Each row below holds a small network's activations on one input, seen along a few directions.
In each table, some parts of the input vary, and every possible input appears once, in random order.
A made-up example of a description, with smaller parts first: one of 6 places along a line, together with either a single point or (one of 2 separate values, together with one of 5 places around a ring) or one of 11 places along a line.
Shared parts are said once, and a part with two or three values counts as separate values.

Other details of the inputs shift rows strongly along three fixed directions, in all tables alike. That doesn't count.

A family of inputs:
row 1: [ 2.18  1.20 -1.05 -0.46 -0.83  3.60 -2.08  1.23  0.93 -1.09 -2.07]
row 2: [ 2.25  1.07 -0.91 -0.01 -2.94  3.89 -0.34 -0.52  2.11 -2.06 -1.73]
row 3: [-0.28  2.02  3.01  0.67 -0.22 -1.21 -0.38  1.64 -1.66  1.92  0.80]
row 4: [-1.69 -3.12 -2.42  0.90  0.77  0.77  1.75 -1.97  1.49 -0.37 -0.05]
row 5: [ 0.12 -2.05 -1.01  0.59 -0.71  0.32  2.45 -0.03  1.45 -0.67  0.16]
row 6: [-1.54  1.30  0.17  3.93 -1.95  0.44  0.61 -0.82 -0.25 -0.34 -0.26]
row 7: [ 0.44  0.66  0.04  1.47 -2.31  1.81  0.21 -0.97  0.61 -1.18 -0.63]
row 8: [ 0.47  0.28  0.78  2.77 -2.00  0.63  1.40  1.05  0.67 -0.67 -0.33]
row 9: [-2.41 -3.93 -0.51 -1.17  2.82 -3.90  1.70 -0.99 -0.43  2.25  1.42]
row 10: [-0.15 -2.99 -1.55 -2.72  1.73 -0.43  0.97 -1.12  0.56 -1.53  0.09]
row 11: [ 0.26  1.07 -0.53  1.10 -0.42  1.74  0.20 -0.02  0.26  0.04 -0.12]
row 12: [-2.90 -3.50 -1.22  1.91  0.56 -2.45  2.58 -2.91 -0.25 -0.33  1.39]
row 13: [-0.52  3.36  1.44  1.29  0.37 -1.85 -2.14  1.56 -2.71  0.74  0.71]
row 14: [ 1.80  3.78  3.71 -6.17  3.96 -2.27 -5.63  2.51 -2.93  2.14  1.05]
row 15: [ 1.73  1.70 -1.68  0.23 -2.85  4.29 -0.52 -0.15  2.38 -1.78 -1.96]
row 16: [ 1.14  0.57 -0.03 -0.77 -0.23 -0.01 -1.69  0.41 -0.65 -0.92 -0.45]
row 17: [ 1.08  1.32  1.07  1.06 -1.96  1.59  0.84  0.91  0.82  0.01 -0.31]
row 18: [-1.66  2.83  2.09  4.19 -0.21 -0.98  0.30  0.27 -2.38  1.56  1.30]
row 19: [ 2.85 -0.89 -0.51 -8.27  3.93 -0.90 -4.12  1.96  0.55  1.96 -0.04]
row 20: [-0.35  2.42  2.87  0.73  0.93 -2.50 -1.35  1.28 -2.89  0.11  0.77]
row 21: [-1.42 -3.78 -0.33 -2.60  2.16 -1.98  0.65 -0.23  0.24  1.55  0.86]
row 22: [-1.92 -4.07 -1.51  0.25  0.49 -0.40  2.79 -2.63  1.46 -1.72 -0.18]
row 23: [-0.25  2.37  2.30  4.00 -1.12 -2.00  0.74  1.41 -1.40  1.15  0.45]
row 24: [-2.03 -1.42 -0.87  0.34  3.01 -2.96  1.10 -0.59 -1.86  1.35  2.13]
row 25: [ 3.01  1.05 -0.95 -1.74 -2.04  3.57 -1.92  0.35  1.45 -2.07 -2.09]
row 26: [-0.88  1.29 -0.28  2.06 -1.57  0.83  0.29 -0.62  0.03 -0.37 -0.10]
row 27: [-0.14 -2.35 -1.37 -1.08  0.87 -0.98  2.04 -0.70  1.48  0.63  0.43]
row 28: [ 2.07  1.72 -1.27 -2.00 -0.91  2.83 -2.40  0.90  0.79 -1.08 -1.63]
row 29: [-1.82  2.18  3.12  3.46 -0.40 -2.25  1.07 -0.40 -2.44  0.34  1.21]
row 30: [ 0.56 -4.07 -2.58 -3.99  1.08  0.76  0.89 -0.81  2.58  0.43 -0.84]
Description of these inputs: one of 5 places along a line, together with either one of 2 separate values or one of 4 places along a line.
Q: The inputs of row 15 and row 26 match in every part but the place on the line of 5. If row 27 is changed in the same way as row 15 into row 26, which row does it become?
A: row 30
Q: List by row number the other rows that have the place on the line of 5 in common with row 9.
A: row 4, row 6, row 12, row 21, row 22
Q: Which other rows does row 30 become when the choice among 2 separate values takes its other values? List them by row number.
A: row 3
Q: Which other rows does row 23 become when the choice among 2 separate values takes its other values? List them by row number.
A: row 8
